Each row below holds a small network's activations on one input, seen along a few directions.
Each table varies a few parts of the input and shows all the possible inputs, shuffled.
A made-up example of a description, with smaller parts first: values(2) and (point or ring(9) or (line(4) and ring(5))).
Shared parts are said once, and a part with two or three values counts as separate values.

Other details of the inputs vary at random and push rows far along two fixed directions, the same in every table; ignore that.

Table:
R1: [ 43   5 -21 -18  -1  -7   3 -53 -26  16 -34]
R2: [ -5  20   0  15 -22 -17   5  68  49   8  49]
R3: [ 28 -13 -11  42   8 -32  45  31  47  12  32]
R4: [ 49  18 -28  41  14 -46  52  20  42  15  30]
R5: [ 32  45 -32 -47 -28   2 -35 -20 -26  28 -23]
R6: [ 12  21 -21 -41 -18  29 -46  -5 -29  27 -11]
R7: [-76  -7  13  32  -4  29 -14  70  36 -20  71]
R8: [-38 -29  47 -23   0  32 -25 -10 -36 -22 -35]
R9: [ 77   1 -27 -22   8 -11  -1 -56 -20  40 -42]
R10: [-66 -19  49 -23  -3  32 -22 -18 -37 -51 -27]
R11: [ 79   8 -23 -27   9  -6   2 -45 -23  42 -48]
R12: [-63 -34  55  30   5  10   9  44  23 -46  27]
R13: [-38 -27  48 -25   4  29 -27 -16 -38 -24 -27]
R14: [  2 -21   9  42   6 -19  37  38  44  -7  39]
R15: [ 44  13 -34  41  13 -51  52  12  43  15  32]
R16: [ 30  -7 -10  38  14 -32  44  37  48   9  29]
R17: [-56   9  -5 -12  -8  40 -40 -11 -21  -5   8]
R18: [-57  12  -4 -29 -12  48 -54 -15 -37 -10  -2]
R19: [-34 -15  29  -8  -5  17  -7 -16 -25 -30 -18]
R20: [ 27  39 -50 -34 -14  20 -36 -30 -32  34 -12]
R21: [ 44  -3 -15  25  16 -33  33  17  29  23  16]
R22: [ 59  -1 -21 -13  12 -18   7 -34 -11  35 -25]
R23: [-68 -21  50 -20  -4  32 -24 -11 -40 -46 -31]
R24: [ 45  30 -56  27  -4 -12  13  44  45  45  57]
R25: [ 39  46 -60  25 -14 -24  18  42  44  30  55]
R26: [-53 -17  30  30   5  -5  16  23  23 -47  25]
R27: [-49 -19  33 -21  -3  22 -21 -21 -40 -33 -35]
R28: [ 29  13 -38 -22  -4  24 -31 -44 -19  57 -16]
R29: [-29  28  -2 -46 -28  29 -51  -3 -36  -6 -15]
R30: [ 12   3  -4 -24   4   0  -5 -38 -30  -2 -40]
R31: [ 66  18 -35 -23   9 -22   4 -55 -30  34 -43]
R32: [-58 -29  50  42  10   1  19  61  39 -43  35]
R33: [-84   0   6  43  -5  16   1  44  40 -22  65]
R34: [ 57  -1 -23  38  16 -41  46  19  46  25  35]
R35: [-46 -15  38 -19  -2  24 -22 -28 -36 -38 -32]
R36: [ 30 -10  -4  -9   8  -6  -1 -27 -10  15 -28]
R37: [-45 -29  49 -14   2  28 -14   0 -19 -34 -15]
R38: [  0 -16   9  43  13 -25  33  43  45  -8  30]
R39: [ 44  -6 -11 -29   7  -1  -5 -45 -25  24 -43]
R40: [ 65  16 -38 -24   5 -18   8 -61 -24  29 -44]
R41: [-62 -15  38  43   6  -7  24  50  35 -52  34]
R42: [ 45  11 -35  45  11 -49  52  10  48  12  27]
R43: [-64 -35  50  23   7  10  11  42  25 -48  29]
R44: [-51 -11  32  25   6  -1  19  35  20 -45  20]
R45: [-22  -9  18 -27   1  16 -15 -39 -35 -25 -34]
R46: [-45   8  29 -49 -28  37 -60  16 -31 -10 -14]
R47: [ -8  -2  -1  46  10 -31  38  34  43 -19  31]
R48: [-70 -22  48 -23   2  25 -27 -22 -40 -49 -22]
R49: [ 51   8 -32  -7   2 -20  16 -42 -13  24 -27]
R50: [ 18  -7   7  25  14 -19  26  27  26   5  18]
R51: [ 49  -6 -12  29   5 -24  38  13  30  21  18]
R52: [  6  37 -12 -45 -31   4 -37 -13 -23  15 -22]
R53: [ 70  40 -47 -46 -21   5 -33 -18 -22  57 -21]
R54: [ 41  11 -13 -23   4  -7  -2 -52 -33  15 -36]
R55: [-50  -6   7 -26  -6  54 -54 -12 -31   7  -5]
R56: [ 46  -7 -17  28   9 -29  36  17  30  23  13]
Description of these inputs: values(2) and (line(8) or (values(4) and ring(5))).
The inputs of R56 and R27 match in every part but the values(2) part. If R51 is changed in the same way as R56 into R27, which row does it become?
> R19
The inputs of R1 and R14 match in every part but the values(2) part. If R29 is changed in the same way as R1 into R14, which row does it become?
> R53
Which other rows does R18 become when the values(2) part takes its other values? List them by row number.
> R7
Which other rows does R12 become when the values(2) part takes its other values? List them by row number.
> R35
Which other rows does R15 become when the values(4) part takes its other values? List them by row number.
> R40, R42, R49
Which other rows does R3 become when the values(4) part takes its other values? List them by row number.
> R22, R36, R39

Table:
R57: [ 13  20 -31  -4  12   0 -15  -1  -7  22  11]
R58: [ 13 -20  32  19 -11 -10  26  56  31 -17  25]
R59: [ 35   5 -25  14   8 -38  27 -33  15  24 -11]
R60: [ 44  25 -47  10  -4 -27   2  -3  28  53  17]
R61: [-42 -36  62   0  -4  12  -7  39  10 -22  -9]
R62: [ 33 -15  13  -3   5 -13   5  -3  10  25 -22]
R63: [  1  24 -20  -8   1  -3   9 -36 -34 -29 -34]
R64: [-43 -36  64  -5   2  18  -9  21  -3 -35   5]
R65: [  2   7  -5  25  -7 -12  11  51  43  11  63]
R66: [-20  15  -3  35 -12 -24  42  11  25 -46  29]
R67: [  4 -22  32  25 -11 -15  24  61  42  -7  11]
R68: [  1  30 -23 -20  -7  14 -18   9 -16   2  -3]
R69: [-56 -16  24  16  22   0  11   6  -7 -44   9]
R70: [ -4  23 -20 -17 -16   7 -20 -16 -10   4  11]
R71: [ -2  24 -25 -27 -18   8 -34 -32 -19  22 -22]
R72: [-22   1   2  41  -7 -18  13  72  63  10  61]
R73: [-15   7  -1 -34  -9  21 -41 -28 -31   8  -4]
R74: [ 53  40 -44 -24 -23  -5  -6 -16  -4  32   2]
R75: [ -6   9  -6   2  -2 -14   6 -39  -7  -8 -27]
R76: [ 49  32 -42  12  -1 -15  14  42  27  31  30]
R77: [ -7  12  -6 -29  12  11 -16 -63 -58 -20 -53]
R78: [ 18 -16   9 -21   6  -5 -12 -37 -14  18 -43]
R79: [ 46  24 -33  18   2 -35  37 -34  12   5   7]
R80: [-17   7  -6  42  11 -10  16  79  48  -1  68]
R81: [-41 -32  57  -4  12  24  -9  41 -12 -35  -7]
R82: [-66   1  26  -4 -18   7  -5 -20 -19 -53 -29]
R83: [  9 -15  11 -37  22  17 -25 -45 -51   0 -53]
R84: [ 18   0  -8   2   6 -21  20 -35  -4   0   0]
R85: [-73   6  25 -10 -27  24 -30  32   3 -27   8]
R86: [-22 -22 -10  53   6  24  26  11  34  -1  55]
R87: [ 16 -22  38 -35  -5  17 -16 -11 -29  -1 -31]
R88: [-75   9  10  -4  -1  28 -29  23 -14 -37  17]
R89: [-10 -20 -16   8   1  40 -15 -44 -12  26 -18]
R90: [ 21  -6 -15   5  28 -16  15 -17 -10   4 -10]
R91: [ 60  31 -42   0 -19 -21   6  18  30  53   9]
R92: [ -8 -19  12 -17   7  -4 -12 -36 -19   4 -37]
R93: [ 84   4 -19   8   8 -23  31  26  13  27  -9]
R94: [  9 -18  25 -27  19  18 -18 -15 -36  -2 -39]
R95: [ 24 -10  -5  -1  11 -19  15 -26  -3   6  -2]
R96: [ 29 -13   5  -4   9 -13  10 -19   2   6  -3]
R97: [-70 -33  12  26  18  59 -10   2 -13 -26  17]
R98: [ 16  18  -9 -24 -23  11 -18  10  -5  15   9]
The inputs of R91 and R76 match in every part but one. If R78 is changed in the same way as R91 into R76, which row does it become?
> R83
The inputs of R79 and R77 match in every part but one. If R66 is changed in the same way as R79 into R77, which row does it become?
> R63
What is each input in this table made of?
> values(3) and (point or ring(5) or line(8))
Which other rows does R88 become when the values(3) part takes its other values? List them by row number.
> R70, R71
Which other rows does R65 become when the values(3) part takes its other values? List them by row number.
> R72, R80
Which other rows does R78 become when the line(8) part takes its other values? List them by row number.
> R59, R61, R62, R67, R75, R82, R92

Table:
R99: [ 45  33 -38 -21  -8  -6 -18  10  -2  44   5]
R100: [  1 -21  17  37   5  -8  26  32  37   1  26]
R101: [-22  27 -24  26   1  -3  -1  37  31   6  53]
R102: [ 38  19 -27  17  10 -30  26  -9  10   4   3]
R103: [-42 -19  18  34   4   4  25  14  22 -27  29]
R104: [ -6   5  -8  16  14  -8  18   9   5 -15  16]
R105: [-25 -33  32  -6   1  17  -9  -1 -13  -8 -14]
R106: [-36  -2  15  33  -2 -61  28  15  54 -12  13]
R107: [ 13 -12  20   9  -4  -8  22  12  14  -7   9]
R108: [ 24  31 -22 -27 -17   2 -15  16  -5  24  -4]
R109: [-46 -24  16  36   6  -1  22  18  22 -26  28]
R110: [-32 -32  39   4   1  19  -3  13   6 -20   0]
R111: [-18 -14   7  -1   4  15  -1 -29 -10 -10 -14]
R112: [ 51  22 -32   0   7 -26  25 -25  -4   9  -7]
R113: [-27 -15  37  -7   2   5  -4  24  -2 -35  -3]
R114: [-43 -17  21  32   1 -10  25  19  20 -37  28]
R115: [ 26  12 -22 -35  12   9 -20 -54 -45   8 -46]
R116: [ 24  12 -19 -31  12   9 -23 -55 -50  11 -48]
R117: [ 27   2 -32  15  17 -12  15 -18   1  21  -2]
R118: [-40 -18  17  40   6   2  21  14  24 -22  26]
R119: [ 50  33 -40 -16  -2  -4 -19   5   2  53   9]
R120: [-19   7 -23  12  -7  11 -13   5  18  16  34]
R121: [-74 -23  54 -32  -8  41 -30 -39 -54 -53 -35]
R122: [-27 -15  32   0  10  11 -10  27  -6 -21  -2]
R123: [ 37  12 -52   6 -15   3  -4 -33  15  51  12]
R124: [-17  -7   7  40   3 -18  38  20  38 -29  36]
R125: [ 28  45 -41   0 -23 -16   9   2  11  11  11]
R126: [ 20   0  17 -47  -9 -34 -26 -53 -20  29 -72]
R127: [-87  12  25 -53 -22  52 -61 -12 -56 -38 -29]
R128: [  6  24 -34  -6  -3  10 -22 -15  -4  30  13]
R129: [-75   9  35 -46 -44  46 -52 -26 -53 -53 -35]
R130: [-8 -5 -9 21 16  0 13  0 13 -5 11]
R131: [-48  21  -4 -18 -10  23 -36   7 -20 -12   9]
R132: [ -3  -8  13  24  12 -12  25  51  28 -14  32]
R133: [ 34   8 -17  18   3 -21  26 -24   8   8   0]
R134: [-29 -25  50 -14  -6  20 -16  -4 -21 -25 -22]
R135: [ 54  -2  -7   6   0 -21  26  -3  19  16  -1]
R136: [-32 -29  42   1  -4   5   2  18  -1 -28   1]
R137: [ -5 -18  20  -6  11  19 -15   0 -14   4 -18]
R138: [ 36  14 -31  12   9 -34  27  -9   6   4   3]
R139: [-10  19   8 -30 -30  14 -25  16 -15  -6 -11]
R140: [ 37  -3  -7 -43   9   7 -25 -33 -48  21 -51]
R141: [ 56  -1 -18  -4  12  -4  11 -11  -1  35 -12]
R142: [ 31  25 -10 -18 -39  -3  -6   4   0   6  -8]
R143: [-22 -12  34  14   2  -7  18  44  17 -33  22]
R144: [ 20   4 -21 -14 -11  13 -26   0   4  42   8]
R145: [ 42   5   3 -41   1   3 -21 -38 -43  13 -54]
R146: [-80 -21  38 -34   8  38 -43 -21 -60 -49 -35]
R147: [-20  -6  -3  43  16  -7  32  27  32 -13  39]
R148: [  3 -20  16  31   3  -7  32  31  35  -1  29]
R149: [-30 -28  24  24  13   3  10  43  20 -13  23]
R150: [ 45  11 -37  15  18 -12  15 -27   2  31  -7]
R151: [ 44   1 -32  -9 -18   8 -16 -17  12  56   4]
R152: [ 39   0   0 -46   1   0 -20 -38 -48  13 -54]
R153: [ 47  -4 -16   8  14  -8  14   4  16  28  -1]
R154: [ -5 -10  12  23  14 -11  19  50  31 -16  28]
R155: [ 49  22 -37 -14  -4   0 -19  -1   3  56   9]
R156: [ -1   7  -6  19   8 -20  24  10  18 -23  16]
What is each input in this table made of?
> values(2) and (point or line(8) or (values(4) and ring(5)))
The inputs of R142 and R129 match in every part but the values(2) part. If R149 is changed in the same way as R142 into R129, which row does it become?
> R117
The inputs of R144 and R120 match in every part but the values(2) part. If R113 is changed in the same way as R144 into R120, which row does it become?
> R156
Which other rows does R139 become when the values(2) part takes its other values? List them by row number.
> R125
Which other rows does R124 become when the values(2) part takes its other values? List them by row number.
> R135
